Each row below holds a small network's activations on one input, seen along a few directions.
Each table varies a few parts of the input and shows all the possible inputs, shuffled.
A made-up example of a description, with smaller parts first: ring(5) and (point or ring(11) or (values(2) and line(6))).
Shared parts are said once, and a part with two or three values counts as separate values.
(in the rows, 128 means zero)

Other details of the inputs vary at random and push rows far along two fixed directions, the same in every table; ignore that.

Rows:
R1: [140  88 190 107 112 177 191 132  70 121 141]
R2: [102 132  82 144 153  49  87 164 181 130 106]
R3: [157 105 122 139 128 117  58 178 183 110 153]
R4: [232 120 185 139 132  91 114  73  59  92 176]
R5: [ 51 145 102 149 116 172 134 146 159 147 117]
R6: [197  91 148 113 146 104  74 110 145  57 164]
R7: [ 74 161 103 111 112 211 174 135 150 136 100]
R8: [129 145  89 157 148  64  50 137 181 112 128]
R9: [128 107 181  89 122 156 223  73  55  98 143]
R10: [ 62 186  90 134 124 163 176  74 132 131  98]
R11: [113 148 150 117 109 166 221  52  56 117 127]
R12: [ 60 179  44 106 107 126 173 107 147 190  62]
R13: [ 90  94 188 138 129 195 194 100  63 134 158]
R14: [218 115 157 119 122 119  38 134 161 144 149]
R15: [195 124 166 142 119 124 104 145  91 129 146]
R16: [ 30 134  77 100 133 126 163 106 151 176  80]
R17: [126 141  49 113 136  16  67 183 201 185  81]
R18: [126 172  44 129 133  76  59 129 217 166  85]
R19: [ 88 168  71 112 130 153 156 107 163 113  96]
R20: [ 72 164 126 126 108 211 176 115 131 143 107]
R21: [219  76 186 130 127  96  95 171 106 115 162]
R22: [155 126 180 104 126 197 188  26  71  74 151]
R23: [ 43 123 107  96 138 162 209 106 124 113 106]
R24: [ 48 110 103 118 122 165 155 147 145 197  97]
R25: [121 119 189 111 126 144 214  58  35 113 152]
R26: [128 110 196 104 124 152 219  54  35 104 150]
R27: [221  69 201 115 122 145  56 102 119 122 191]
R28: [132 178  42 153 143  60  53 161 225 128  87]
R29: [ 40 139  80 121 114 189 153 162 176 138 105]
R30: [190  84 157 126 156  61  77 132 134  83 155]
R31: [152 124 130 169 137 105  45 164 158 132 162]
R32: [159  97 118 122 156  57  80 157 167  94 133]
R33: [190  90 202 149 128 149  85 110  98  98 197]
R34: [120  99 132 152 138 116 106 178 146 141 133]
R35: [ 68 120 130  97 104 177 194 131  97 197  96]
R36: [150 149  58 128 112  75  47 210 200 198  79]
R37: [151 150  96 149 118  90  79 199 162 155 103]
R38: [169 137 124 125 126  95 131 112 114 107 123]
R39: [185 134 109 120 130  83 116 131 132 104 125]
R40: [ 19 165  61 148 150  95 148 140 154 160  91]
R41: [ 77 159 107 125 102 176 181 150 118 160  87]
R42: [211 121 198 141 127 151  86 107  97 106 179]
R43: [ 65 196  79 150 131 141 154  83 137 143 101]
R44: [ 22 165  87 135 124 162 172  84 142 127 101]
R45: [142 140 173 121 116 161 205  42  35 108 145]
R46: [ 82 130 106 105 125 149 127  64 143 143 113]
R47: [140  97 191 126 114 163 182 125  62 134 147]
R48: [203  96 169 153 137  76  74 178 103 137 157]
R49: [151 101 133 167 152  85  65 187 143 146 151]
R50: [ 97 173 129 150 121 173 133 123 126 153 129]
R51: [154 135  92 121 119 120 102 201 161 134 103]
R52: [ 21 154  85 136 141 118 172 120 138 148  93]
R53: [131 100 106 151 141  86  73 212 184 141 123]
R54: [238 110 200 144 125 120  88 127  64 116 178]
R55: [134 100 184 129 115 189 139 104 106 104 170]
R56: [235 111 202 138 127 143  74 114 108  97 181]
R57: [155 123 111 139 145  81  61 126 170  87 139]
R58: [122 128 105 127 139 110  98 120 169  90 124]
R59: [125 178  80 155 139  92  90 116 169 128 110]
R60: [110 132 162 140 136 155 143  46  78  98 159]
R61: [127 160  75 138 126 119  70 195 212 144 101]
R62: [207  83 180  88 138  98 142 112  84  75 164]
R63: [ 84  86 166 104 124 216 214 120  88 115 144]
R64: [ 29 177  69 136 131 100 183 135 124 172  81]
R65: [119 107 130 109 119 150 165 177 119 135 116]
R66: [114 150  90 103 122 135 178 117 122 115 102]
R67: [ 79  96 147 120 126 185 188 141 111 130 133]
R68: [133 138 126 118 108 160 151 156 119 138 112]
R69: [174 110 138 153 134  71  78 197 133 148 135]
R70: [231  84 176 117 142  50  93 128 102  87 164]
Description of these inputs: values(2) and ring(5) and (point or line(6)).
- Changing only the values(2) part turns R39 into R68. The same change can be made to R46. Which row results? => R27
- Which other rows does R41 become when the line(6) part takes its other values? List them by row number. => R15, R37, R51, R54, R68
- Which other rows does R39 become when the ring(5) part takes its other values? List them by row number. => R9, R22, R32, R58
- Which other rows does R31 become when the values(2) part takes its other values? List them by row number. => R60
- Which other rows agree with R10 in the values(2) part and the ring(5) part? List them by row number. => R18, R19, R22, R28, R43, R59
- Which other rows does R63 become when the values(2) part takes its other values? List them by row number. => R23

Rows:
R71: [133 142 146 120 111 182 162 108 100 147 123]
R72: [ 65 167 108 113 113 200 188  79 117 147 107]
R73: [154 118 135 153 135  95  63 163 159 135 145]
R74: [ 57 142 132 119 103 214 191 120 116 156 108]
R75: [ 91 146  89 129 124 137  97 152 184 139 112]
R76: [148  85 174 131 132 135 141 126  88 117 162]
R77: [204 112 170 111 116 124 131 107  83 113 149]
R78: [ 77 148  76 116 131 112 149 156 171 142  84]
R79: [ 47 137  75 142 135 118 141 159 166 150 103]
R80: [ 96 159  78 137 130  87 122 121 150 141 100]
R81: [ 59 160 111 124 116 154 202  78  94 146 105]
R82: [137  93 158 113 120 163 158 132 102 120 146]
R83: [167 118 126 134 129 108  56 162 176 122 142]
R84: [191 110 177 126 123 110 130 112  64 122 151]
R85: [185  75 180 114 123 146 130 142  91 112 162]
R86: [ 63 137 143 134 121 182 169  98 111 140 131]
R87: [ 74 174  81 150 125 128 133 141 154 175  95]
R88: [111 159  73 122 121 103 120 128 167 137  93]
R89: [138 109 151 102 138 141 157  87 114  92 129]
R90: [118 117 161 121 108 192 157 132 105 143 127]
R91: [155 120 112 118 136  82 104 167 160 123 117]
R92: [141 130 151 127 122 123 156  89  81 126 138]
R93: [191  92 180 103 129 122 140 124  91 103 154]
R94: [160 113 141 154 131 100  68 181 146 146 136]
R95: [148 125 119 135 124 119  73 170 174 136 130]
R96: [ 82 167  90 149 121 133 135 160 140 183  89]
R97: [134 123 111 132 152  66  99 144 154 115 122]
R98: [174 139 118 135 122 117  85 171 146 154 114]
R99: [125 140 131 109 112 151 172  85 103 124 120]
R100: [176 131 121 141 131  64  87 150 126 136 129]
R101: [101 138  84 116 138 100 128 149 175 127  93]
R102: [164 100 185 135 135 140 102  93 105 100 176]
R103: [100 122 163 137 119 173 155 117  99 143 139]
R104: [138 127 109 127 133 116  61 146 181 115 133]
R105: [115 115  89 125 141 113  95 151 181 112 118]
R106: [200 119 172 120 124 149 111  90 103 112 161]
R107: [140  88 166 128 142 134 133  99 101  96 165]
R108: [ 89 153 138 137 117 175 178 102  92 161 117]
R109: [145 101 116 141 154  79  70 145 162 102 145]
R110: [ 54 167 117 133 118 184 191  81 104 158 111]
R111: [137 154  89 127 131 118  84 126 170 131 117]
R112: [151 103 170 119 142 111 148 100  91 102 152]
R113: [105 188  71 159 124 136 120 176 177  99 103]
R114: [160 147 164 163 134 147 138 111  92  66 166]
R115: [141 107 102 127 140 101  84 162 178 112 130]
R116: [105 147 136 129 130 160 149  66 103 128 136]
R117: [156 100 175 118 134 115 151 128  73 119 149]
R118: [132  95 153 112 126 162 153 113 113 106 148]
R119: [150  83 177 130 130 137 142 136  82 123 159]
R120: [146 120 124 146 144  92  51 140 168 113 148]
R121: [147 103 165 117 149 113 141  83  98  88 148]
R122: [182  77 177 114 128 144 127 122 103  99 168]
R123: [ 22 145  66 142 129 130 159 168 162 165  91]
R124: [182 130 104 122 132  75  71 122 162 106 123]
R125: [168 139 103 124 121  83  95 149 151 133 115]
R126: [171 138 118 149 142  84  62 128 154 130 141]
R127: [119 162  89 133 119 133 112 150 164 160 102]
R128: [ 89 140  94 131 140  86 137 159 148 144 104]
R129: [ 56 159 106 121 122 154 193  61 101 132 104]
R130: [ 69 136 125 100 113 172 215 132  96 147  99]
R131: [117 130 108 131 140  77 121 169 139 140 114]
R132: [184 118 162 110 112 136 146 118  78 125 137]
- What do these inputs look like to the network? => values(2) and (point or (ring(5) and line(6)))
- Changing only the values(2) part turns R102 into R75. The same change can be made to R76. Which row results? => R82
- Changing only the values(2) part turns R113 into R114. The same change can be made to R125. Which row results? => R92
- Which other rows does R85 become when the ring(5) part takes its other values? List them by row number. => R90, R98, R130, R132
- Which other rows does R110 become when the ring(5) part takes its other values? List them by row number. => R79, R81, R86, R112
- Which other rows does R78 become when the line(6) part takes its other values? List them by row number. => R89, R91, R93, R101, R130
- A walk changes only the line(6) part. It starts at R111 and steps to R72. List the rest of the walk in order. => R106, R127, R71, R98
- Which other rows does R97 become when the values(2) part takes its other values? List them by row number. => R101

Rows:
R133: [193  57 192 114 131 142 132 125  84  90 174]
R134: [152 124  69 134 146  36  82 191 167 136 105]
R135: [ 71 132 104 103 121 177 150 115 133 122 128]
R136: [181 103 151 118 151  65  85 118 131 116 142]
R137: [109 156 122 114  95 200 152 139 126 167 101]
R138: [ 68 154 116 156 125 186 136 101 144 135 130]
R139: [120 177 110 115  97 164 172 111 110 171  95]
R140: [153 154  80 136 148  41  81 170 194 113 104]
R141: [ 66 114 130 118 133 161 165 120 144 143 116]
R142: [146 169  76 170 149  62  41 139 182 135 122]
R143: [201  92 176 112 121 118 122  58  76  71 168]
R144: [ 68 123 137 147 116 162 170 161 110 163 126]
R145: [192  89 202 113 138 152 125 105 101  64 170]
R146: [ 74 146 126 142 121 127 179 139  89 167 112]
- What do these inputs look like to the network? => values(2) and (point or line(6))
- Changing only the values(2) part turns R142 into R138. The same change can be made to R136. Which row results? => R141
- Which other rows does R134 become when the values(2) part takes its other values? List them by row number. => R133

Rows:
R147: [130 128 133 133 126 148 115 129 135 136 133]
R148: [100 143 120 129 123 164 140 132 138 137 118]
R149: [150 101 207 119 121 175 180  87  47 119 166]
R150: [ 97 125 117 115 119 152 153 144 132 140 114]
R151: [105 139 121 130 116 147 154 147 120 151 111]
R152: [ 94 149 113 131 130 117 157 123 116 144 112]
R153: [142 136 108 146 124 112  75 153 160 144 129]
R154: [103 152 106 127 122 125 158 126 120 142 104]
R155: [ 99 128 128 104 122 154 179  98 105 122 118]
R156: [ 90 118 122 122 126 146 155 141 131 143 120]
R157: [128 146 113 127 132 125 121 116 144 120 120]
R158: [217  69 236 113 138 131 144  58  36  77 192]
R159: [ 86 130 119 137 127 156 144 133 133 124 128]
R160: [188 114 119 146 148  61  53 147 161  93 151]
R161: [117 121 115 121 136 107 135 127 135 126 122]
R162: [175 121 151 127 136 118 102  97 119 108 150]
R163: [133 145  98 134 137  89  83 143 177 121 116]
R164: [183  96 140 143 142  69  61 177 147 126 144]
R165: [107 133 117 121 114 153 155 146 128 147 111]
R166: [105 146 102 118 120 131 159 125 129 138 102]
R167: [ 96 156 102 132 120 139 138 100 132 140 115]
R168: [171 118 129 139 136  96  57 166 172 117 140]
- What do these inputs look like to the network? => values(2) and (line(5) or ring(6))
- Changing only the values(2) part turns R151 into R154. The same change can be made to R164. Which row results? => R158

Rows:
R169: [ 90 152 109 149 123 150 120 139 148 150 119]
R170: [100 157  94 127 125 136 129 117 156 132 107]
R171: [ 98 155  93 130 129 109 141 121 135 141 104]
R172: [141 116 147 107 122 139 167 122  96 125 126]
R173: [136 107 119 140 147  81  83 157 158 114 138]
R174: [ 93 146 108 140 128 110 144 148 125 158 107]
R175: [168  90 197 104 114 185 170 100  69 112 158]
R176: [ 71 130 108 144 141 119 135 138 143 134 122]
R177: [240  65 175 130 155  61  42 146 137  73 183]
R178: [137 122 148 115 118 178 141 111 119 117 138]
R179: [141 127 136 105 123 133 160  93 103 111 125]
R180: [ 91 140 114 143 122 137 132 157 135 164 115]
R181: [ 93 149 105 140 122 153 122 141 152 146 116]
R182: [131 114 160 127 119 160 148 127  97 138 141]
R183: [137 130  91 138 128  91  78 199 179 154 109]
R184: [ 94 159  97 135 128 136 129 114 149 136 111]
R185: [127 139 149 136 128 151 136  80 105 118 143]
R186: [121  96 152 107 134 148 158 109 112  98 142]
R187: [224  99 155 137 141  56  63 162 126 116 153]
R188: [138 147  76 132 134  64  88 158 172 135 101]
R189: [136 118 152 114 121 136 164 118  91 128 129]
R190: [ 94 157  96 139 131 107 139 119 131 145 108]
R191: [139 132 140 109 123 158 145  87 118 107 133]
R192: [134 123 152 123 118 175 139 110 115 119 142]
- What do these inputs look like to the network? => line(4) and (point or ring(5))
- A walk changes only the line(4) part. It starts at R175 and steps to R183. List the rest of the walk in order. => R182, R180
